These are the activations of a small neural network, seen along a few directions. Each row is one input.
Each table varies a few parts of the input and shows all the possible inputs, shuffled.
Descriptions start from the smaller parts, as in this example, which fits no table here: one of 8 places around a ring, together with either a single point or (one of 2 separate values, together with one of 4 places along a line) or one of 11 places along a line.
Shared parts are said once, and a part with two or three values counts as separate values.
In the rows, 128 means zero.

Other details of the inputs vary at random and push rows far along two fixed directions, the same in every table; ignore that.

Rows:
R1: [177 117 156 115 125 136 108 160 144 121 130 128 125 123 139 126 114]
R2: [188 112 153 118 136 134 130 159 153 125 131 143 134 117 130 118 114]
R3: [177  90 145 133 125 140 109 170 129 143 141 140 122 119 131 112 107]
R4: [101 140 120 133 112  82 120 101 136 118 159  94 150  96  99  97 145]
R5: [ 80 145 128 132 102  91 105 124 125 114 148  71 158 118 115 111 142]
R6: [184  99 138 128 137 136 105 166 144 144 138 144 124 123 127 115 105]
R7: [ 94 153 122 138 119  94  86  76 133 109 119  91 175 114 135  97 140]
R8: [189 116 151 112 130 135 138 168 148 125 118 129 140 136 138 114 113]
R9: [100 130 106 134 117  91  80  72 124 123 122  93 156  95 117  94 126]
R10: [177  96 158 133 123 137 129 162 135 126 140 145 130 117 131 108 119]
R11: [191 114 144 112 131 144 118 165 143 136 123 120 141 142 131 127 105]
R12: [117 133 120 134 156 178 169 120 114 137 113 203  66 155 148 189 140]
R13: [185 111 146 119 137 128 129 171 153 131 130 145 123 114 133 107 110]
R14: [185 108 153 127 121 135 137 170 135 120 123 130 141 131 138 109 117]
R15: [168 114 150 130 136 131  99 168 150 131 140 147 121 119 138 110 119]
R16: [176 108 149 110 134 141 115 173 143 140 120 120 143 149 128 130 102]
R17: [170 116 152 117 126 131 105 171 143 127 128 128 113 120 140 116 111]
R18: [180 103 148 130 135 126 125 171 149 134 134 152 122 117 131 101 115]
R19: [167 108 154 131 118 131 106 173 130 123 132 129 116 114 141 113 115]
R20: [ 90 139 128 138 104  92 100 107 124 116 167  89 145  97 113 105 147]
R21: [113 133 122 138 147 183 174 134 104 138 114 189  80 168 156 180 142]
R22: [104 131 115 131  97  94 106 103 112 119 155  74 145  97  97 111 133]
R23: [ 41 151  84 137 112 119 190  82  80 129 121 137  69 119 115 156 155]
R24: [ 34 176  81 129 133 124 162  74 103 130 131 139  73 124 121 171 158]
R25: [ 97 135 113 135 115  82  99  79 129 114 119 100 155  90 121  82 135]
R26: [107 145 123 122 159 181 172 136 123 137 101 184  85 173 150 194 135]
R27: [ 81 148 127 137 119  96  81  84 137 110 117  91 177 118 131 101 135]
R28: [184 103 141 113 127 136 110 168 138 139 128 126 116 121 128 121  97]
R29: [181 100 155 127 116 133 131 162 130 119 130 134 128 114 130 112 116]
R30: [175 107 148 126 145 142 108 170 150 142 133 135 152 151 127 124 110]
R31: [ 95 160 119 134 119  91 102 108 142 118 159  86 161 119 115 106 151]
R32: [180 125 154 115 130 139 114 169 148 123 124 123 138 140 146 124 116]
R33: [125 139 121 124 157 182 174 123 117 134 108 197  66 153 150 197 134]
R34: [175 110 156 110 133 133 137 178 148 129 115 129 141 143 135 116 109]
R35: [ 52 157  79 119 123 135 170  65  89 135 123 129  79 132 106 183 146]
R36: [ 96 142 127 133  97  90 103 109 119 109 156  78 141  96 112 110 142]
R37: [105 160 115 122 118  84 131 105 144 117 150  80 165 109 106 102 144]
R38: [ 43 157  74 135 132 133 166  57  93 140 135 142  86 133 103 178 155]
R39: [ 88 137 124 130 102  81 130 122 122 114 144  74 160 114 106  98 140]
R40: [ 94 127 125 137 147 180 170 139 106 140 113 185  84 172 152 183 139]
R41: [122 117 109 134 154 181 150  80 101 137  77 191  90 149 149 178 124]
R42: [100 145 116 136 118  88 106  73 133 111 115  91 178 108 126  87 140]
R43: [ 46 163  66 126 136 133 172  70  96 145 127 141  72 130 110 181 144]
R44: [104 142 111 131 101  96 112 109 116 122 150  68 158 114 103 110 136]
R45: [112 114 127 135 151 178 198 145 104 141 105 195  82 172 147 172 133]
R46: [119 117 116 129 145 187 182 142  94 147  96 182  79 178 141 194 124]
R47: [163 105 146 131 142 142  90 127 141 131  95 134 167 142 146 115 105]
R48: [ 98 168 119 124 119  91 107 107 144 115 154  77 162 114 116 113 146]
R49: [162 108 152 131 141 133 110 134 146 120  91 141 165 136 151 102 111]
R50: [192 108 144 117 138 144 111 155 148 135 135 134 135 123 126 132 105]
R51: [ 84 138 124 139 103  87  98 118 122 123 165  90 135  93 114  96 144]
R52: [159 113 147 133 135 130  83 129 140 118 104 145 138 114 153 102 113]
R53: [ 53 175  73 124 138 135 175  65 103 140 126 127 103 148 110 183 153]
R54: [ 43 170  82 136 132 120 188  68 106 131 130 137 104 143 113 156 167]
R55: [ 35 172  87 137 116 127 170  76  87 121 126 121  95 140 126 170 165]
R56: [ 87 145 122 132 121  80 125 115 141 121 152  86 165 120 103  96 144]
R57: [164 113 152 133 135 134  86 119 140 114 106 143 148 118 152 112 116]
R58: [125 132 123 119 165 178 201 143 122 141  94 194  85 173 146 185 129]
R59: [181 114 148 115 147 144 113 171 153 141 126 128 153 148 128 133 104]
R60: [162 120 158 114 130 139 110 176 151 126 121 122 140 146 141 126 113]
R61: [102 135 119 134 114  87 100  70 128 108 121  97 166  93 119  91 137]
R62: [126 109 116 136 144 193 176 125  94 149 115 196  65 156 139 189 128]
R63: [183 102 148 132 130 150 115 167 135 139 138 134 145 141 134 118 113]
R64: [104 143 121 116 102  82 124 104 130 114 148  80 144  95 101 103 137]
R65: [ 84 132 119 135 110  95 106 116 122 132 159  77 165 123 101 107 137]
R66: [128 121 123 136 146 180 196 136 106 139 108 194  82 164 148 168 137]
R67: [182 107 149 114 125 126 130 172 142 130 123 134 115 116 134 106 107]
R68: [174  94 154 134 123 130 129 174 134 133 137 147 121 113 134  98 116]
R69: [103 141 111 136 120  98  88  68 128 121 118  84 179 115 121 100 133]
R70: [ 81 154 125 133 120  91  97 116 144 119 156  86 163 123 112 109 146]
R71: [181  94 143 129 119 137 111 171 124 135 131 128 118 117 130 116 102]
R72: [190 111 143 127 142 145 112 162 150 140 135 136 149 145 130 121 113]
Each input here is: one of 3 separate values, together with one of 4 places along a line, together with either a single point or one of 5 places around a ring.
Changing only the place on the line of 4 turns R42 into R61. The same change can be made to R69. Which row results?
> R41
Changing only the place on the line of 4 turns R32 into R17. The same change can be made to R55. Which row results?
> R19
Change only the place on the ring of 5 in R64. List by row number the other rows that result.
> R2, R4, R10, R29
Which other rows agree with R1 in the place on the line of 4 and the choice among 3 separate values? List them by row number.
> R12, R20, R33, R36, R57
Change only the choice among 3 separate values in R3. List by row number the other rows that result.
> R51, R68
Change only the choice among 3 separate values in R27. List by row number the other rows that result.
> R47, R49
